Each row has a name. Each piece below is followed by the name of the row it came from, unless a question asks for something else. Each question is about the rows just above it. Places in a row count from 1.

[150 181 158 139 143 140 115 145]  k446
[151 177  83 147 138 134  74 113]  k540
[150 145 131 125 128 130  98 106]  k152
[151 170 152 131 101 184 129  96]  k114
[171 162 103 128 114 146  78 139]  k297
[140 194 142 127 142 147 129 157]  k708
[148 180 116 173 117 155 110 104]  k35
[204  87 102 129 182 170 113 125]  k661
[158 147  80 146 119 157 125  97]  k161
Row and place of [83] in the named rows: | k540, 3
The row with [150 181 158 139 143 140 115 145] is | k446
asked: [150 181 158 139 143 140] | k446
Where in the named rows is [173]? | k35, 4
[181] is at row and place | k446, 2
[138] is at row and place | k540, 5
asked: [148 180] | k35

[119 127 100 116 118 120 144 131 119 112 107 122 127 107 124 111 151 128
 138 138 115 108 115 144 138 119  87 137  98  90 151 101 160 152 122 134
 164 108 127 132 144 115 108 136 129 135 107 109] -> k114
[143 115 141 105 119 125 151 117 138 110  95 125 115  97 115 123  96 131
 108 133 127 107 127 144 158 117 150 136 112  93 146 128 166 134 113 140
 153  94 137 131 143 115 102 121 120 112 123 125] -> k708
[127 101  88 123 116 113 146 118 135 114 124 143 145 129 101 138 182  98
 129 132 118 126 111 141 123 140  90 143 102 127 139 100 172 142 122 152
 142 148 128 125 137 138 130 123 134 138 122 110] -> k446
[145 123 162 132 130 137 120 115 148 134 134 136 114 137 127 150  82 131
 101 121 139 131 135 124 138 122 192 120 161 152 114 162 108 111 125 131
  94 136 141 131 117 130 140 122 122  98 142 150] -> k661
asked: [145 123 162 132 130 137 120 115 148 134 134 136 114 137 127 150  82 131
 101 121 139 131 135 124 138 122 192 120 161 152 114 162 108 111 125 131
  94 136 141 131 117 130 140 122 122  98 142 150] | k661
Which row holds [123 140  90 143 102 127 139 100 172 142 122]? | k446
asked: [119 125] | k708

[137 166 140 149 108 128] : k161
[140 156 166 135 108 148] : k35
[109 107 166 137 108 148] : k297
Where in the named rows is [149]? | k161, 4
[135] is at row and place | k35, 4
Row and place of [156] in the named rows: | k35, 2
[107] is at row and place | k297, 2
Which row holds [109 107 166 137 108]? | k297

[114 163 122  95  87 132 137] = k953
[122 138 142 168  93 147 141] = k161
[140 147 130 111  65 127 126] = k35
[137 136  89 114 165 135 113] = k297
[132 111 138 125 119 131 141] = k114
[129 109 131 141 127 122 133] = k540
[142] is at row and place | k161, 3
Row and place of [65] in the named rows: | k35, 5

[145 115 117 121 120 122 112 123 115 120 133 125 115 119 110 147 123 134
 115 120 139 152 142 134 122 135 145 115 123 138 115 116 145 143 144] = k297
[123 126 127 126 128 129 133 130 130 127 114 130 134 130 133 121 125 113
 127 125 131 117 121 126 134 121 114 127 127 117 135 129 123 117 117] = k450
[129 182 176 161 171 152 173 159 178 152 136  70 175 193 174 143 160 151
 163 150 143 138 137 143 171 143 153 178 149 142 163 167 129 141 151] = k152
[117 114 118 118 117 120 111 125 107 117 114 130 116 110 114 102 117 116
 111 124 113 115 119 111 119 118 110 114 123 119 114 122 117  98 107] = k614
asked: [110 114 102 117 116] | k614
The row with [150 143 138 137 143 171] is | k152
[175] is at row and place | k152, 13
asked: [117 114 118 118 117 120 111 125 107 117 114 130 116 110 114 102 117 116
 111 124 113 115 119 111 119 118 110 114 123 119 114 122 117  98 107] | k614
Where in the named rows is [176]? | k152, 3
The row with [134 121 114 127 127 117 135 129] is | k450

[133 104 140 143 126 136 122 119 137 120  98 142 123 147 153 148 131 144
 132 110 116 100 115 130 110  92 113 161 128 136 108 106 131 140 108 114
  96 154 122 129 132 154 139  97  77 123  94 110 144 122 118 148 126 124
 159 136 135 139 108 129 119 154 133 127] : k661
[138 147 125  86 110 129  94 117 119 119 111 146 105 110 122 128 149 121
 133 122 131 144 117 124 124 135 136 135 125 111  93 139 117 158 131 121
 106 134 113 159 149 160 118 147 116 149 155 144 146 137 156 140 126 124
 156 156 117  83 131 129 113 150 137  97] : k446
[108 114  96 154 122 129 132 154 139  96 111 146 105 110 122 128 149 121
 133 122 131 144 117 124 124 135 136 135 125 111  93 139 117 158 131 121
 106 134 113 159 149 111 121 147 116 149 155 144 146 137 156 140 126 124
 156 156 117  83 131 129 113 150 137  97] : k161
[100 145 120 150 121 123 126 145 130 119 128 123 112 134 149 159 135 125
 145 111 139 115 103 135 138 112 139 151 122 176 131 127 143 126 126 104
 118 140 152 137 170 118 160  91 134 114 117 112 147 117 115 123  95 144
 156 133 122 150 122 134 124 112 125 155] : k540
[112 164 114 135 143  88 133 182 145 129 123 114 141 140 135 149 141 122
 148 110 131 123 127 132 141 114 125 130 137 154 115 116 132 124 144 126
 156 138 132 132 122  94 170 125 127 123 142 131 140 131 127 147 133 124
 173 113  74 140 123 113 114 132 117 135] : k450
asked: [133 104 140 143 126 136 122 119 137 120  98 142 123 147 153 148 131 144
 132 110 116 100 115 130 110  92 113 161 128 136 108 106 131 140 108 114
  96 154 122 129 132 154 139  97  77 123  94 110 144 122 118 148 126 124
 159 136 135 139 108 129 119 154 133 127] | k661
The row with [112 164 114 135 143  88 133 182 145 129 123 114 141 140 135 149 141 122
 148 110 131 123 127 132 141 114 125 130 137 154 115 116 132 124 144 126
 156 138 132 132 122  94 170 125 127 123 142 131 140 131 127 147 133 124
 173 113  74 140 123 113 114 132 117 135] is | k450
Where do [118 160] appear? | k540
asked: [108 114  96 154 122 129 132 154 139  97] | k661
asked: [127 123 142] | k450

[119  50  66 133 125 147 137 131 140 102 139 137 108 131  77 161 147  95
 129 145 154 138 121 127 130  66  69 134 135 175 177  92 103] : k161
[ 83 102  77 146 144 147 151  78 142 144 147 149 146 148 153 139 140 126
 131  59 141 158 152 153 139 101  95 152  70  68 106 160 159] : k297
[119  50  66 133 119 147 137 131 140 102 139 137 108 147  77 161 147  95
 129 145 154 136 121 120 130  66  69 134 135 175 177  92 103] : k540
[126] is at row and place | k297, 18
Which row holds [119  50  66 133 119 147 137 131 140 102 139 137 108 147  77 161 147  95
 129 145 154 136 121 120 130  66  69 134 135 175 177  92 103]? | k540
The row with [139 137 108 147  77 161 147  95 129] is | k540

